Each row below holds a small network's activations on one record, seen along a few directions.
After each row come some of the record's fields: Lof, Satad, Fuzi, Gon, Galon, Radig.
A field that a record lacks is written absent.
The largest differences between rows may come from other fields.
In the rows, 500 means zero.
Random noise pushes rows far along 11 fixed directions. That doesn't count. These rows show it; they differ only by the noise:
[631 433 666 543 475 503 435 441 355 499 863 334 118 633 583 468 517 666
 375 404 619 565 495 460 628 491 684 493 351 669 508]
[667 399 312 517 439 406 604 602 489 484 209 694 653 576 821 206 455 655
 287 618 762 552 479 413 666 636 522 810 760 525 531]
[696 473 561 612 607 276 582 343 609 621 594 611 571 514 754 510 434 440
 632 534 727 742 661 619 403 617 436 638 469 575 528]
[560 647 554 717 611 345 662 247 605 546 308 790 811 483 355 542 404 682
 343 608 566 354 302 542 881 546 590 697 652 621 473]
[615 707 511 584 418 701 655 613 556 272 325 697 485 557 452 399 501 405
 400 442 434 426 578 435 527 577 417 423 636 461 596]
[459 476 575 600 431 527 747 582 522 580 349 440 727 440 396 418 643 677
 362 626 476 354 396 435 375 119 564 840 696 353 593]
[520 500 623 478 658 291 711 775 588 635 343 439 506 569 671 595 587 306
 477 622 519 460 613 533 174 441 518 576 486 528 470]
[345 568 302 361 660 347 430 757 475 574 237 639 387 642 785 614 491 253
 415 565 412 624 636 446 578 812 344 346 594 596 271]
[505 522 482 539 566 497 481 631 484 472 535 412 189 674 638 391 609 493
 324 447 516 552 600 413 452 560 538 360 503 533 560]
[366 671 600 412 500 542 475 702 375 543 439 331 469 539 369 800 357 309
 530 649 424 305 437 623 475 676 412 272 497 443 220]
[532 682 748 570 472 550 687 360 420 484 703 539 672 389 412 685 415 487
 608 429 598 458 513 595 543 491 391 693 510 532 501]
[678 478 539 489 478 416 754 874 526 519 347 419 557 644 572 565 504 534
 472 728 545 366 469 526 377 571 603 534 654 473 395]
[540 356 584 569 383 556 475 423 466 601 626 351 400 467 554 353 583 593
 459 522 550 618 535 472 314 173 542 693 460 400 591]

[511 363 525 448 409 520 356 360 353 543 621 388 429 413 332 363 403 588
 416 532 606 476 443 573 649 388 645 574 347 566 511] : Lof: absent / Satad: w1 / Fuzi: b3 / Gon: f1 / Galon: v1 / Radig: n1
[213 679 422 379 486 611 280 439 340 391 339 640 412 372 618 362 445 231
 362 297 523 475 568 428 626 623 257 495 430 556 502] : Lof: e2 / Satad: w1 / Fuzi: b1 / Gon: f2 / Galon: v1 / Radig: n1
[489 537 330 544 414 552 449 474 459 381 362 547 610 481 598 238 426 593
 332 468 779 408 474 457 609 690 388 518 679 447 587] : Lof: e2 / Satad: w2 / Fuzi: absent / Gon: f1 / Galon: v4 / Radig: n2
[588 480 414 525 439 587 553 557 424 391 565 392 475 568 429 354 454 716
 364 511 684 325 392 530 656 632 609 434 620 542 591] : Lof: e1 / Satad: w2 / Fuzi: absent / Gon: f1 / Galon: v4 / Radig: n2
[600 239 528 423 380 595 542 579 440 667 821 466 497 479 460 733 546 646
 737 679 267 681 516 565 494 288 648 630 472 510 379] : Lof: e1 / Satad: w2 / Fuzi: absent / Gon: f1 / Galon: v4 / Radig: n2
[386 464 515 414 341 761 407 574 291 455 742 411 493 467 553 632 484 640
 611 441 465 556 463 431 571 469 353 613 603 357 375] : Lof: e1 / Satad: w1 / Fuzi: absent / Gon: f2 / Galon: v4 / Radig: n2
[624 347 319 499 320 581 250 211 392 524 708 600 486 541 572 429 389 715
 635 474 567 767 408 528 769 586 480 494 502 512 380] : Lof: e1 / Satad: w1 / Fuzi: b1 / Gon: f2 / Galon: v2 / Radig: n2
[384 467 377 397 519 389 291 349 408 631 569 489 419 493 501 600 430 418
 500 497 456 583 444 615 622 545 490 338 298 679 387] : Lof: e1 / Satad: w2 / Fuzi: absent / Gon: f1 / Galon: v2 / Radig: n2
[536 587 549 534 541 515 574 487 352 433 566 452 536 553 397 526 418 649
 387 491 664 218 336 523 743 622 629 555 517 613 473] : Lof: e1 / Satad: w1 / Fuzi: b2 / Gon: f2 / Galon: v4 / Radig: n2
[572 529 605 504 668 361 533 432 451 493 697 511 376 561 686 415 540 602
 307 398 809 500 528 452 657 642 645 598 471 711 584] : Lof: e2 / Satad: w2 / Fuzi: absent / Gon: f1 / Galon: v2 / Radig: n2
[267 466 317 321 486 403 439 785 363 619 508 253 496 578 580 609 530 462
 608 593 499 523 578 520 322 595 365 429 635 395 377] : Lof: e3 / Satad: w1 / Fuzi: b3 / Gon: f2 / Galon: v1 / Radig: n2
[636 706 711 598 557 539 576 492 556 245 473 425 316 612 508 464 435 374
 396 316 721 253 510 496 436 755 551 269 392 605 629] : Lof: absent / Satad: absent / Fuzi: absent / Gon: absent / Galon: v4 / Radig: n2
[340 570 367 481 481 460 319 281 466 489 238 651 561 501 304 557 360 458
 279 465 425 325 258 568 845 585 522 367 416 754 370] : Lof: e1 / Satad: w2 / Fuzi: absent / Gon: f1 / Galon: v2 / Radig: n2
[512 346 258 384 330 590 537 808 437 436 443 417 417 611 639 335 612 494
 465 499 433 520 570 499 354 476 487 430 591 480 643] : Lof: e1 / Satad: w2 / Fuzi: absent / Gon: f1 / Galon: v1 / Radig: n2
[627 328 654 501 599 221 528 570 470 623 739 212 380 594 669 553 497 638
 522 615 757 503 477 617 376 487 726 613 348 546 439] : Lof: e3 / Satad: w1 / Fuzi: b2 / Gon: f2 / Galon: v1 / Radig: n2
[523 653 567 663 536 564 622 284 548 444 703 583 732 485 414 638 451 535
 734 371 558 517 532 572 533 615 334 542 569 481 576] : Lof: e1 / Satad: w1 / Fuzi: b1 / Gon: f2 / Galon: v4 / Radig: n2
[484 425 463 345 495 510 239 428 318 583 473 608 342 482 609 506 400 420
 423 469 508 579 466 460 666 494 528 547 354 601 333] : Lof: e1 / Satad: w1 / Fuzi: b2 / Gon: f2 / Galon: v2 / Radig: n2
[738 498 555 486 195 708 499 531 422 347 275 677 729 477 454 453 239 620
 490 606 632 288 303 454 754 521 539 703 599 489 343] : Lof: e1 / Satad: w1 / Fuzi: b3 / Gon: f2 / Galon: v4 / Radig: n2
[540 645 477 549 375 662 614 623 590 371 379 580 586 565 297 610 480 555
 585 579 249 388 412 476 565 540 483 319 631 367 440] : Lof: e3 / Satad: w2 / Fuzi: absent / Gon: f2 / Galon: v3 / Radig: n1
[346 561 508 491 700 435 316 315 511 701 510 569 504 432 410 702 383 289
 625 603 332 570 550 727 453 580 439 289 308 555 433] : Lof: e1 / Satad: w2 / Fuzi: absent / Gon: f2 / Galon: v2 / Radig: n1
[490 517 490 440 280 796 385 500 392 412 569 423 406 376 187 410 452 406
 550 531 346 520 570 531 450 320 473 417 446 355 555] : Lof: absent / Satad: w1 / Fuzi: b1 / Gon: f1 / Galon: v1 / Radig: n1
[418 464 487 591 569 395 373 247 578 647 686 337 524 381 581 406 421 385
 648 489 684 658 641 720 185 468 357 481 376 347 680] : Lof: e3 / Satad: w2 / Fuzi: absent / Gon: f1 / Galon: v1 / Radig: n2
[336 350 441 395 488 477 364 525 353 644 697 537 382 518 770 581 638 583
 489 394 357 744 550 364 561 394 475 621 495 591 400] : Lof: e2 / Satad: w2 / Fuzi: absent / Gon: f2 / Galon: v2 / Radig: n2
[663 411 448 366 257 757 339 638 452 436 475 552 350 477 552 496 329 351
 563 592 371 542 559 553 470 549 487 412 413 431 389] : Lof: e3 / Satad: w2 / Fuzi: absent / Gon: f1 / Galon: v4 / Radig: n2
[316 500 386 436 285 658 203 143 299 568 677 666 640 335 326 589 384 660
 533 455 360 647 327 495 948 430 423 585 541 528 306] : Lof: e2 / Satad: w2 / Fuzi: absent / Gon: f1 / Galon: v2 / Radig: n2
[650 267 489 584 261 500 352 275 583 639 563 333 564 402 386 448 441 577
 744 678 500 664 472 662 215 237 577 468 405 299 457] : Lof: absent / Satad: absent / Fuzi: absent / Gon: absent / Galon: v2 / Radig: n2
[571 451 550 302 408 647 457 582 562 379 534 725 327 475 747 471 591 130
 684 297 315 793 842 434 182 351 288 559 307 571 554] : Lof: e3 / Satad: w1 / Fuzi: b3 / Gon: f2 / Galon: v2 / Radig: n2
[682 182 430 433 243 543 592 739 338 526 748 204 418 651 610 425 630 980
 540 663 589 582 381 325 515 311 690 736 707 315 372] : Lof: e3 / Satad: w1 / Fuzi: b2 / Gon: f2 / Galon: v1 / Radig: n2
[138 551 412 461 789 360 391 425 432 639 597 517 298 563 749 536 645 482
 345 347 440 639 612 383 616 623 410 455 445 589 530] : Lof: e3 / Satad: w2 / Fuzi: absent / Gon: f2 / Galon: v1 / Radig: n1
[722 510 464 457 472 446 674 696 497 367 383 523 522 565 451 566 373 559
 471 612 625 393 391 473 643 735 566 510 615 565 363] : Lof: e3 / Satad: w1 / Fuzi: b2 / Gon: f1 / Galon: v4 / Radig: n1
[402 569 685 314 510 521 550 774 450 478 408 405 533 412 635 625 470  97
 558 428 488 425 617 544 129 459 347 531 373 492 483] : Lof: e2 / Satad: w2 / Fuzi: absent / Gon: f1 / Galon: v3 / Radig: n2
[697 561 613 465 370 555 653 582 526 434 524 731 559 540 342 794 403 350
 740 484 279 505 519 636 535 528 580 413 393 695 313] : Lof: e1 / Satad: w1 / Fuzi: b1 / Gon: f2 / Galon: v2 / Radig: n2
[595 590 477 377 453 475 500 483 493 474 482 530 625 387 406 646 291 258
 768 541 605 609 614 689 398 738 266 357 514 502 295] : Lof: e2 / Satad: w1 / Fuzi: b3 / Gon: f1 / Galon: v2 / Radig: n1
[452 555 737 405 653 392 269 256 473 551 396 744 321 352 484 692 349  95
 477 392 377 522 510 436 663 446 503 516 122 813 285] : Lof: e2 / Satad: w1 / Fuzi: b2 / Gon: f2 / Galon: v4 / Radig: n1
[557 482 367 544 510 392 659 389 462 477 775 685 654 553 525 569 528 790
 572 424 555 607 486 484 877 684 535 652 701 700 580] : Lof: absent / Satad: w2 / Fuzi: absent / Gon: f1 / Galon: v1 / Radig: n2
[827 297 404 518 273 678 654 542 462 402 843 516 486 597 637 287 582 823
 600 441 593 731 547 425 560 484 626 650 668 474 673] : Lof: e1 / Satad: w2 / Fuzi: absent / Gon: f1 / Galon: v2 / Radig: n2
[505 697 542 612 487 522 490 130 586 450 455 787 845 327 420 607 331 303
 608 422 551 499 565 702 579 639 232 582 457 568 603] : Lof: e2 / Satad: w2 / Fuzi: absent / Gon: f1 / Galon: v4 / Radig: n2
[640 474 367 597 453 553 235 331 628 416 217 529 392 501 542 180 273 449
 390 628 700 484 446 520 461 660 490 304 454 353 555] : Lof: e3 / Satad: w2 / Fuzi: absent / Gon: f2 / Galon: v4 / Radig: n1
[311 615 606 620 781 237 533 438 666 607 447 535 482 638 635 683 652 433
 416 398 423 453 478 444 494 509 514 405 446 652 491] : Lof: e2 / Satad: w2 / Fuzi: absent / Gon: f2 / Galon: v3 / Radig: n2

Here are new rows. What are their fields?
[559 510 409 410 375 679 434 756 613 375 151 535 253 618 238 457 511 263
 349 575  59 325 412 472 432 334 670  92 385 574 425] : Lof: e1 / Satad: w2 / Fuzi: absent / Gon: f1 / Galon: v2 / Radig: n2
[306 662 510 539 664 405 569 406 568 557 339 630 686 327 451 489 478 193
 429 416 514 411 600 672 344 455 384 508 356 560 684] : Lof: e1 / Satad: w2 / Fuzi: absent / Gon: f1 / Galon: v1 / Radig: n2
[387 578 494 536 650 449 628 689 536 555 635 416 439 599 449 693 677 542
 516 509 358 484 567 462 453 576 478 266 618 446 496] : Lof: e2 / Satad: w2 / Fuzi: absent / Gon: f1 / Galon: v1 / Radig: n2
[669 610 398 587 516 598 368 368 672 411 422 760 476 488 411 537 301 335
 678 619 378 605 619 629 527 785 388 170 469 425 467] : Lof: e3 / Satad: w2 / Fuzi: absent / Gon: f2 / Galon: v4 / Radig: n1
[776 275 423 380 322 533 440 768 491 465 303 469 325 583 593 359 464 499
 418 670 490 435 431 463 537 504 668 468 455 550 350] : Lof: e2 / Satad: w1 / Fuzi: b1 / Gon: f1 / Galon: v4 / Radig: n1
[453 434 231 497 612 455 451 525 453 520 348 697 567 599 801 269 488 599
 325 553 583 625 560 459 682 792 474 535 639 529 558] : Lof: e1 / Satad: w2 / Fuzi: absent / Gon: f2 / Galon: v2 / Radig: n1
[458 471 518 358 555 322 661 776 544 648 253 574 722 488 621 756 478 453
 605 787 388 482 497 470 435 496 461 656 629 448 232] : Lof: e3 / Satad: w2 / Fuzi: absent / Gon: f2 / Galon: v1 / Radig: n1
[453 560 540 599 357 677 484 339 442 480 715 433 562 468 364 570 500 703
 619 455 450 522 391 504 586 397 460 501 530 395 531] : Lof: e1 / Satad: w2 / Fuzi: absent / Gon: f2 / Galon: v3 / Radig: n1
[590 236 289 468 453 381 349 542 526 694 578 446 464 555 683 483 529 597
 679 649 509 784 580 536 349 452 518 508 491 427 352] : Lof: e1 / Satad: w1 / Fuzi: b1 / Gon: f2 / Galon: v2 / Radig: n2
[727 534 487 557 327 557 624 508 663 369 475 609 604 511 537 478 514 444
 679 428 539 608 558 479 395 495 403 466 590 466 559] : Lof: e2 / Satad: w2 / Fuzi: absent / Gon: f1 / Galon: v3 / Radig: n2
[527 454 579 489 451 570 623 607 474 423 512 372 438 543 530 304 647 619
 377 402 570 484 527 314 471 313 543 676 598 476 640] : Lof: e2 / Satad: w1 / Fuzi: b3 / Gon: f1 / Galon: v3 / Radig: n1
[577 498 650 676 573 418 731 251 630 545 654 626 718 382 438 533 541 652
 587 465 629 522 466 587 518 342 529 792 489 565 617] : Lof: e1 / Satad: w1 / Fuzi: absent / Gon: f1 / Galon: v4 / Radig: n1
[398 494 567 315 318 674 490 636 284 446 578 479 481 376 435 632 506 346
 516 437 336 417 531 539 489 317 429 549 388 579 484] : Lof: e2 / Satad: w2 / Fuzi: absent / Gon: f1 / Galon: v1 / Radig: n2
[557 652 445 532 463 663 327 357 284 178 518 561 227 642 678 126 283 540
  48 233 881 308 413 452 978 961 535 335 488 696 678] : Lof: e2 / Satad: w2 / Fuzi: absent / Gon: f1 / Galon: v1 / Radig: n2
[769 330 498 334 433 319 543 704 557 466 333 485 352 565 784 408 393 301
 438 493 707 490 546 531 305 575 614 532 308 726 418] : Lof: e3 / Satad: w2 / Fuzi: absent / Gon: f1 / Galon: v2 / Radig: n2
[527 614 397 773 571 503 515 242 653 330 365 516 486 595 538 107 572 689
 222 366 780 347 462 445 564 644 554 437 635 454 846] : Lof: absent / Satad: absent / Fuzi: absent / Gon: absent / Galon: v4 / Radig: n2
[380 486 598 411 372 684 402 428 345 444 512 490 426 362 528 368 549 473
 279 308 519 433 463 401 519 221 496 708 387 575 571] : Lof: e2 / Satad: w2 / Fuzi: absent / Gon: f1 / Galon: v2 / Radig: n2
[460 486 644 414 380 643 592 732 338 482 551 324 526 515 525 544 545 576
 498 523 450 370 422 387 456 408 507 670 570 408 441] : Lof: e2 / Satad: w1 / Fuzi: b1 / Gon: f2 / Galon: v3 / Radig: n1
[605 460 530 366 213 788 473 399 272 406 847 534 436 348 341 627 383 496
 744 467 354 715 555 466 636 404 365 611 482 416 360] : Lof: e3 / Satad: w1 / Fuzi: b2 / Gon: f1 / Galon: v1 / Radig: n1
